Here are a small network's activations along a few directions, averaged over the inputs that share one value of a field.
Values that are neighbours, or in one group, have similar rows; names and order tell nothing.
Random noise pushes rows far along 7 fixed directions. That doesn't count. These rows show it; they differ only by the noise:
[ 181 -392 -145   90  144 -173  508  108  -83    4  -41  291  103  286
  183  155    0  202]
[ -52   35 -189  223  -94  505  271  -27   69 -501  -13  251  301   65
 -302   11  -50  306]
[ 143 -123 -187  128  202 -191   72 -244   54 -180   20  199 -515   52
 -116 -164 -374  -58]
[ -34 -266  277  100   51 -183  485   31 -149  588 -397 -201  414  236
  221  -31  748   37]
[-196   31  -25 -115 -416  299  121 -391   94  249 -443 -124  222  215
 -211  -35  460   35]
[  63   14  -43 -239 -145 -129  -74  -21 -115  113   64 -150 -351   16
 -152   64  -35  161]
[ -50   13  168   20   29   -5  301  150 -195   69    6 -254   66  -17
 -247  -41  312  268]
[ -48  -99 -220    8 -264  -93 -173  221  248  -77  139   48  -98  395
  174  149  441 -270]
[  25  -76  -24  -81 -120  107  355  569 -217 -197  297  -54  294  122
 -122  323  271  510]


Values of J:
j9: [ -19  -85  141   19   73   68  313    7 -101  164 -305   93  390 -182
  133   37   51  162]
j5: [ -43  -39  179  122  370  -51  246    7  -87  146   16 -218  190 -150
 -185 -167   83  -51]
j3: [-142  293  138   73 -255  383 -235 -271   62  261 -377 -119  345 -214
  -78  -50  223  -72]
j12: [  56 -353 -315 -199 -147 -460  262 -469  112  246 -270  247 -384  394
  -10   83  -51 -165]
j11: [  36  127   68  137  295  245 -112    9   26 -244  102  224  184 -347
 -137  -97 -500  214]
j1: [-258 -244    5  328   23  170  310 -253  335  -59 -419  413  328  124
   79 -190  238 -357]
j7: [ -92   50  -75 -400 -425  323  -21 -600  164  126 -389  -76  180  114
   -7   -8   82 -183]
j6: [  18   97  280 -263  -42  -40 -127  -43 -300  196  -14 -385   18 -315
   67  -80 -228  175]
j13: [ -14  113  179  351  412   55  212   23   41  -67   98  -84  238 -104
  -29 -199   92 -259]
j2: [-425  499  133   24  -95  -65 -361  137  345 -432  353 -423 -351  130
 -172 -180  244 -437]
j8: [  45  -35 -228   98  131   49  185   92    2 -263  158  192  271  165
  109  122 -258  -74]
j10: [ -68   18  171 -133   68 -120   52 -143 -286  270 -175 -265 -252  -99
 -293  -55   17  219]
j4: [ -81   62  163 -147 -102  136   20  288 -151  172   89  -45  335 -195
  -85   63   91  239]
The values of J form a line.
A walk along J starts at j2 and steps to its neighbour j6. Put j12, j7, j8, j4 in the order it reaches them.
> j7, j8, j4, j12
Which values are neighbours of j9? Give them in the order they are listed.
> j3, j1

Values of N:
n3: [-194  214    0  496  -38  397 -196 -157  117 -147 -213 -124  184   93
  -44 -310  443 -212]
n13: [-174  287  138  -13  -96  375  205  415 -414 -235  197 -239  193 -325
 -494  175  119  624]
n11: [-145   36  116  212   19  109  245  -36   81  344 -307  105  362   20
  -69 -192  230   13]
n2: [ 195  223  173  -90 -168 -258 -769  256 -237  631  -81 -377 -119 -234
  459   22  345  -60]
n8: [ -80  305    6 -324 -301   -1 -573 -215  155  -38   -8 -147 -339  -37
   69   71 -255  -98]
n1: [-331  281   86  130 -231  266 -180   59  419 -674  273 -180  -76   -2
 -276 -234  195 -307]
n6: [  70  143   67 -372 -186 -241 -593 -111  136  526   72 -168 -326 -172
    7   32 -124 -141]
n4: [-102  118 -104 -174  -79  -37 -197 -245  261   95  -18 -242 -203    2
  -41  -90  197 -423]
n12: [-148 -163 -148  -58 -233  -67    5    0  131  -11 -154   38  160  226
  264  172  158 -375]
n9: [  77 -441  310  242  338 -333  663 -251 -195  591 -458  192  122  -79
  158 -106  189   66]
n10: [-114  112  154  -98 -140  434  118 -138 -153  -94 -300 -276  218  120
 -572 -170  276  313]
n7: [ 157 -128 -416 -126    7   -4 -207 -256  274 -237  298  467 -301  234
   15  102 -486 -202]
n5: [-138  -61 -313 -348 -626  503   45 -309  206  -64 -244  132  617  371
  183  347  260  -55]
The values of N form a line.
Which values are neighbours of n5? Give them in the order they are listed.
> n4, n12
Which values are neighbours of n11? Give them in the order they are listed.
> n6, n9
Which values are neighbours of n10? Give them in the order they are listed.
> n3
